These are the activations of a small neural network, seen along a few directions. Each row is one input.
Each table varies a few parts of the input and shows all the possible inputs, shuffled.
A made-up example of a description, with smaller parts first: one of 5 places around a ring, together with either a single point or one of 9 places along a line or (one of 2 separate values, together with one of 6 places along a line).
Shared parts are said once, and a part with two or three values counts as separate values.
In the rows, zero is written as 128.

Other details of the inputs vary at random and push rows far along two fixed directions, the same in every table; ignore that.

Table:
x1: [219 122 142  64  56 133  74 151 160 135  36 187 148 141]
x2: [119 127 128 143 135 127 124 128 122 130 122 121 133 136]
x3: [130 121 139 124 137 117 124 119 127 118 142 123 123 129]
x4: [129 129 122 138 144 129 121 135 129 129 139 132 128 118]
x5: [124 130 131 132 127 107 129 120 120 128 131 122 129 130]
x6: [133 135  95 152   4 220 203  58 209 158 180 113  50 123]
x7: [131 124 129 134 133 119 135 122 118 111 122 116 129 132]
x8: [122 134 122 143 139 127 125 136 123 128 121 121 126 135]
x9: [115 122 132 142 125 119 129 131 120 126 125 122 135 132]
x10: [114 119 142 131 129 117 117 128 129 134 145 129 129 128]
x11: [118 123 129 139 141 128 116 121 132 132 138 136 134 124]
x12: [131 117 132 132 141 130 131 138 119 127 133 126 121 120]
x13: [118 130 124 143 124 117 126 125 122 127 131 127 144 124]
x14: [121 122 129 137 129 113 135 122 120 121 122 124 127 131]
x15: [134 132 131 129 130 114 129 120 119 118 131 114 131 132]
x16: [118 136 119 113 144 123 149 135 128 132 121 117 139 140]
x17: [122 131 123 140 145 128 117 129 133 130 137 136 127 123]
x18: [134 124 124 128 140 124 128 121 118 119 140 134 126 118]
x19: [131 116 132 127 141 126 131 127 117 118 133 129 117 126]
x20: [122 135 130 138 133 121 119 126 122 137 131 119 135 135]
x21: [115 124 126 108 151 127 144 134 137 133 131 126 131 137]
x22: [108 145 149 112 151 137 145 127 128 129 126 140 128 124]
x23: [ 97 118 115 101 123 134 112 138 115 121 130 105 130 106]
x24: [127 113 137 129 140 123 130 121 127 112 132 125 121 129]
x25: [111 111 140 137 132 123 123 130 129 128 135 131 127 128]
x26: [126 121 129 136 145 131 125 140 127 129 133 127 120 127]
x27: [129 132 121 141 137 127 130 141 119 127 123 118 128 130]
x28: [134 128 124 137 134 126 136 139 111 126 123 117 129 124]
x29: [129 129 131 131 142 126 119 138 127 135 142 125 121 126]
x30: [119 122 130 138 146 130 120 135 132 129 131 130 118 131]
x31: [122 134 120 144 134 125 121 122 123 131 128 127 142 128]
x32: [122 131 132 133 143 125 114 133 132 136 140 129 120 131]
x33: [115 123 132 107 152 134 144 128 131 129 133 131 134 139]
x34: [135 125 125 133 140 127 128 132 120 128 139 131 129 112]
x35: [134 125 134 127 138 124 125 136 119 134 143 124 122 120]
x36: [131 121 130 130 140 120 127 115 129 113 139 130 130 121]
x37: [134 127 123 132 134 123 136 128 108 117 123 120 125 130]
x38: [119 134 124 113 144 131 149 129 122 128 123 122 142 141]
x39: [115 118 132 138 131 121 120 124 130 128 141 136 136 120]
x40: [101 130 108 107 116 130 118 138 107 121 119  97 138 110]
x41: [118 130 134 137 123 114 123 129 120 133 134 120 137 132]
x42: [207 128 141  75  62 136  63 158 175 145  34 188 149 146]
x43: [132 140 123 136 135 122 124 139 119 134 132 116 129 129]
x44: [124 130 122 138 129 111 132 116 121 122 128 129 136 123]
x45: [133 140 114 143 136 125 127 136 120 128 129 123 136 122]
x46: [137 136 126 132 131 120 131 137 111 132 132 115 130 123]
x47: [120 119 139 126 134 111 124 119 128 129 141 131 121 127]
x48: [111 148 133 114 137 132 149 136 118 117 126 132 139 142]
x49: [134 132 122 135 132 117 132 116 120 112 128 121 138 125]
x50: [117 111 138 131 137 116 130 122 128 123 132 133 119 127]
x51: [120 154 106 128   9 244 221  77 208 153 179 116  51 144]
x52: [126 142 115 145 138 124 122 130 125 129 127 127 135 126]
x53: [118 123 138 133 140 125 113 125 131 138 141 128 127 132]
x54: [217 110 150  57  60 138  68 150 170 136  45 197 140 138]
x55: [138 136 117 139 133 123 133 133 112 127 129 122 137 116]
x56: [138 135 116 134 133 120 133 122 110 118 129 125 134 122]
x57: [115 115 136 138 143 131 119 127 131 131 132 130 125 132]
x58: [112 156 140 117 143 133 150 128 119 128 116 130 137 128]
Description of these inputs: one of 2 separate values, together with either a single point or one of 4 places along a line or (one of 3 separate values, together with one of 8 places around a ring).
- The inputs of x16 and x21 match in every part but the choice among 2 separate values. If x43 is changed in the same way as x16 into x21, which row does it become? => x29
- The inputs of x25 and x9 match in every part but the choice among 2 separate values. If x47 is changed in the same way as x25 into x9, which row does it become? => x5
- Change only the choice among 3 separate values in x43. List by row number the other rows that result. => x27, x45
- Change only the place on the line of 4 in x16. List by row number the other rows that result. => x38, x48, x58
- Change only the choice among 2 separate values in x2. List by row number the other rows that result. => x57

Table:
x59: [129 127 126 133 128 123 119 128 131 132 127 128 131 130]
x60: [124 121 133 116 133 129 130 132 131 128 128 131 126 128]
x61: [133 129 122 131 127 128 119 132 123 128 126 127 129 120]
x62: [121 126 134 119 129 128 129 132 129 130 127 132 131 128]
x63: [127 124 133 117 134 129 130 127 131 123 129 134 127 131]
x64: [135 135 124 127 131 129 134 132 123 126 121 129 135 128]
x65: [133 129 127 132 127 124 120 132 125 130 126 124 128 131]
x66: [124 120 127 129 124 123 120 128 129 130 127 127 131 126]
x67: [129 126 126 132 126 128 118 133 124 127 124 125 127 125]
x68: [136 122 131 134 134 126 126 129 131 127 129 136 126 130]
x69: [124 129 134 120 129 128 129 127 129 125 128 134 132 130]
x70: [ 84 135 106 169 144 134 172 105 106 128 194  78 102 115]
x71: [121 131 133 123 132 132 125 133 130 130 126 134 130 127]
x72: [130 132 124 119 128 128 131 128 123 122 124 127 134 126]
x73: [130 126 128 133 127 120 123 123 129 127 124 130 131 128]
x74: [130 121 131 129 134 130 118 130 132 128 130 133 123 124]
x75: [128 124 133 129 126 124 121 125 129 125 132 134 130 127]
x76: [134 128 130 132 125 121 125 127 123 125 123 126 127 128]
x77: [130 133 131 123 128 125 133 128 123 125 119 126 130 131]
x78: [129 128 132 121 137 130 128 132 133 131 128 132 127 133]
x79: [124 132 127 125 131 127 126 130 131 132 123 128 134 133]
x80: [126 134 133 123 132 129 127 132 131 133 128 133 131 133]
x81: [122 128 128 121 128 126 128 126 129 124 124 129 135 131]
x82: [128 133 123 122 130 132 126 134 123 127 123 127 132 123]
x83: [131 133 128 128 130 128 134 133 124 126 119 127 132 133]
x84: [124 126 129 119 126 127 130 134 123 127 122 123 130 129]
x85: [130 127 134 121 136 127 132 126 130 126 126 134 126 131]
x86: [136 128 127 137 127 124 126 132 124 126 123 127 129 130]
x87: [127 123 127 130 125 122 120 123 129 124 127 129 132 128]
x88: [137 131 122 131 128 124 121 132 125 131 128 125 130 126]
x89: [135 122 134 129 133 123 125 124 130 126 129 134 123 128]
x90: [125 131 129 125 130 124 131 125 129 127 121 130 133 131]
x91: [126 126 132 132 129 128 117 130 130 130 130 133 127 124]
x92: [129 134 128 123 130 128 128 134 125 130 122 124 131 134]
x93: [135 127 123 127 124 123 123 127 123 123 128 127 131 123]
x94: [131 127 135 132 128 122 124 124 128 128 129 134 128 127]
x95: [131 127 132 125 137 130 134 131 131 127 125 136 128 133]
x96: [127 131 127 129 131 127 132 129 129 128 121 132 135 133]
x97: [132 136 123 122 131 129 129 133 125 130 124 125 133 129]
x98: [134 135 126 122 129 126 133 128 123 125 121 127 132 126]
x99: [140 130 123 136 128 124 127 131 123 127 125 129 132 125]
x100: [132 126 126 138 128 123 124 127 129 128 124 132 133 130]
x101: [128 128 125 118 127 128 130 133 123 128 124 125 133 124]
x102: [120 130 126 125 130 131 124 131 130 129 122 129 132 127]
x103: [124 126 132 121 136 133 126 133 132 128 127 133 125 127]
x104: [127 132 136 123 131 126 131 126 128 128 125 135 130 130]
x105: [157 129 114 124  12 203 160  96 199 158 135 132  79 131]
x106: [130 129 132 132 130 124 119 130 131 133 131 132 129 130]
x107: [125 125 125 133 127 127 117 129 130 129 125 129 130 124]
x108: [ 81 133 111 170 143 134 171 106 106 128 192  76 100 120]
x109: [131 125 128 128 123 123 122 127 123 122 126 125 129 128]
x110: [133 127 132 137 130 125 125 129 129 129 129 136 130 129]
x111: [134 123 131 129 135 126 120 130 133 131 132 132 124 130]
x112: [127 129 129 120 126 127 130 129 123 122 122 125 131 131]
x113: [128 132 133 128 132 129 133 131 129 129 125 136 132 132]
x114: [124 131 127 123 129 132 126 135 124 127 120 125 129 128]
x115: [138 130 125 131 126 121 126 126 123 126 125 127 129 123]
x116: [119 125 128 120 127 126 128 130 129 129 123 127 134 129]
x117: [129 116 133 125 131 125 122 129 131 129 131 131 124 125]
x118: [132 119 132 126 131 125 122 125 130 123 132 133 125 127]
- What is each input in this table made of? => one of 2 separate values, together with one of 5 places along a line, together with one of 6 places around a ring
- The inputs of x66 and x116 match in every part but the choice among 2 separate values. If x94 is changed in the same way as x66 into x116, which row does it become? => x104
- The inputs of x65 and x92 match in every part but the choice among 2 separate values. If x100 is changed in the same way as x65 into x92, which row does it become? => x96
- Change only the place on the line of 5 in x89. List by row number the other rows that result. => x73, x76, x94, x115
- Change only the place on the ring of 6 in x77. List by row number the other rows that result. => x83, x84, x92, x112, x114

Table:
x119: [118 141 131 139 159 127 114 142 127 138 130 137 140 133]
x120: [ 61 128 104 174 130 173 186  93 133 145 221  68  67 110]
x121: [117 138 123 117 151 126 137 154 109 127 116 115 141 131]
x122: [123 125 129 114 140 105 124 121 109 111 125 114 139 129]
x123: [139 136 133  94  83 154 143 129 157 135  86 145 136 146]
x124: [109 127 136  96 154 118 134 132 117 113 126 125 137 137]
x125: [165 142 119 123  65 156 134 126 157 136  84 146 129 138]
x126: [ 96 131 130 108 146 125 137 142 110 117 120 114 141 134]
x127: [106 120 122 133 126 109  99 131 109 127 131 119 141 119]
x128: [124 108 135 149 140  99 111 122 123 126 130 127 132 130]
x129: [115 105 129 138 137 108  97 128 117 122 140 120 124 117]
x130: [137 126 140 130 166 124 131 133 118 121 134 143 130 130]
x131: [176 131 140 118  63 140 115 127 146 137  99 139 114 132]
x132: [188 141 117 113  83 152 128 126 149 136  96 146 125 135]
x133: [142 130 120 127 147 109 129 136 101 120 128 113 135 124]
x134: [149 145 130 105  85 163 141 135 162 139  83 155 132 144]
x135: [108 110 146 106 152 118 126 126 123 109 137 135 131 126]
x136: [123 109 138 118 152 114 125 138 116 123 141 137 127 121]
x137: [137 144 114 143 145 118 128 140 104 121 113 115 146 128]
x138: [161 145 134  98  99 154 144 129 164 134  93 165 122 146]
x139: [123 137 104 172  69 209 190  87 182 160 183 103  55 134]
x140: [140 128 138 104  79 151 120 123 175 150 101 155 131 145]
x141: [117 116 152 119 156 111 138 117 126 114 132 145 137 135]
x142: [140 109 130 135 142 100 113 133 106 115 138 129 129 115]
x143: [119 133 125 130 134 107 135 128 107 117 110 118 150 133]
x144: [113 133 129 129 150 124 115 147 120 139 138 125 136 125]
x145: [166 133 128  86  89 161 136 137 158 140  98 145 119 137]
x146: [129 113 140 140 144  99 129 110 115 110 136 133 135 125]
x147: [123 119 134 136 163 119 113 143 130 132 144 126 123 132]
x148: [164 138 126 135  72 143 109 123 164 147 102 156 133 134]
x149: [119 126 144 141 161 118 118 134 133 132 132 146 129 135]
x150: [114 125 118 137 134 114  98 136 114 131 132 117 141 109]
x151: [135 122 134 160 147 104 108 127 123 127 131 137 131 127]
x152: [100 136 123 102 147 130 131 149 110 123 116 116 143 120]
x153: [114 124 122 124 131 115 123 134 101 111 114 110 144 127]
x154: [ 99 129 128 118 147 128 108 142 124 136 133 125 139 117]
x155: [140 124 135 149 149 104 123 120 116 114 134 141 134 124]
x156: [116 133 113 120 133 116 120 142 102 118 114 108 144 113]
x157: [173 144 127  96  95 164 139 133 159 142  97 155 122 142]
x158: [114 142 139 137 156 118 116 138 129 136 127 145 148 134]
x159: [139 116 123 155 149 105 104 136 120 126 144 118 125 124]
x160: [166 128 143 111  90 154 131 120 171 133 106 173 117 140]
x161: [102 107 140 118 150 120 105 136 127 127 138 130 124 126]
x162: [130 130 117 148 130 117 108 138 115 136 138 117 133 118]
x163: [129 159  94 168  62 189 213  74 165 142 178  98  66 133]
x164: [131 138 121 157 149 111 105 136 116 133 131 128 143 124]
x165: [126 131 132 124 141  98 137 116 109 115 124 125 144 134]
x166: [132 109 130 129 141 108 115 124 109 111 138 125 130 106]
x167: [110 111 145 130 154 112 121 128 132 130 131 136 132 138]
x168: [131 133 111 132 136 111 128 146 100 120 119 108 143 124]
x169: [121 136 154 121 150 115 127 140 109 128 130 125 126 134]
x170: [128 131 119 116 142 111 123 132 105 115 127 115 138 112]
x171: [113 134 130  97 156 125 133 139 114 120 128 124 136 120]
x172: [130 122 130  94  70 160 108 132 164 146 102 149 127 133]
x173: [157 123 129 120  65 136 108 118 167 144  97 150 135 138]
x174: [121 147 125 125 159 132 137 147 113 126 114 123 144 136]
x175: [ 76 125 105 178 114 153 196  70 123 117 224  67  75 112]
x176: [143 117 126 163 151 112 106 133 117 129 130 130 125 125]
x177: [ 75 125  94 193 116 160 176  86 124 140 221  60  68 103]
x178: [151 134 139  84  85 149 145 117 164 135  96 155 129 147]
x179: [152 123 129 149 152 111 122 126 109 116 135 134 130 122]
x180: [120 113 142 109 155 121 123 131 119 117 135 136 131 115]
- The inputs of x175 and x135 match in every part but one. If x137 is changed in the same way as x175 into x135, which row does it become? => x174
- What is each input in this table made of? => one of 2 separate values, together with either a single point or (one of 5 places around a ring, together with one of 6 places around a ring)
- Change only the place on the ring of 6 in x128. List by row number the other rows that result. => x129, x151, x159, x176, x177
- Change only the place on the ring of 5 in x142. List by row number the other rows that result. => x133, x159, x162, x168

Table:
x181: [115 142 104 142 137 141 162 126  98 123 165  87 107 108]
x182: [165 108 115 138  68 138 104 109 161 135 120 148 117 108]
x183: [ 76 143 126 121 139 137 186 106 113 120 153 100 123 140]
x184: [145 135 134  78  94 174 147 137 158 138 111 148 112 130]
x185: [153 146 131  98 103 175 145 137 165 146 108 155 117 139]
x186: [157 128 111  92  71 155 133 130 140 125 104 118 119 119]
x187: [ 74 135 124 107 142 142 181 110 120 118 159  92 119 134]
x188: [177 118 126 143  65 132 101 113 157 140 124 139 104 127]
x189: [ 79 137  93 168 114 138 118 133 111 148 163  71 122 109]
x190: [156 153 128 111 102 168 148 130 170 148 104 157 124 151]
x191: [177 146 109 124  86 162 130 136 146 141 105 135 118 126]
x192: [117 108 114 181 135 127 141 116 122 128 176  98  95 123]
x193: [ 97 134 103 133 124 129 166 111 101 113 155  73 122 121]
x194: [ 97  96 160 133 226  77 100 155  98 113 139 144 146 136]
x195: [146  97 160  91 155  90  65 147 139 121  85 193 165 121]
x196: [128 111 137 162 192  54  76 134  73 105 148 129 162 106]
x197: [152 135 113 107  62 144 142 116 135 125  92 123 132 134]
x198: [126 159  98 176 144 136 163 119 111 133 158  95 119 129]
x199: [139 107 143 112  92 165 119 115 179 135 117 164 107 132]
x200: [130 104 146 164 203  55  81 146  75 115 136 120 148 120]
x201: [ 99 126 140 157 145 126 146 102 134 134 187 116  95 133]
x202: [ 99 124 136 158 140 131 148  95 133 129 192 122 108 121]
x203: [135 129 133  66  88 168 147 131 160 130 107 138 117 133]
x204: [113 119 146  83 141 108  48 183 130 143  69 159 177 130]
x205: [ 85 154 130 144 142 138 188 111 119 122 152 107 123 139]
x206: [148 153 130 114  94 160 152 123 168 143  96 153 130 153]
x207: [101 117 144 160 151 133 153 106 135 140 181 113  94 136]
x208: [167  95 144 117 144  89  49 153 119 110  74 170 159 117]
x209: [122 147 124 157 205  66 112 150  69 109 110 118 176 130]
x210: [166 134 140 109 135  82  89 160 100 108  51 156 182 133]
- The inputs of x208 and x199 match in every part but one. If x198 is changed in the same way as x208 into x199, which row does it become? => x190
- What is each input in this table made of? => one of 2 separate values, together with either a single point or one of 6 places around a ring or one of 8 places around a ring
- Change only the choice among 2 separate values in x203. List by row number the other rows that result. => x186
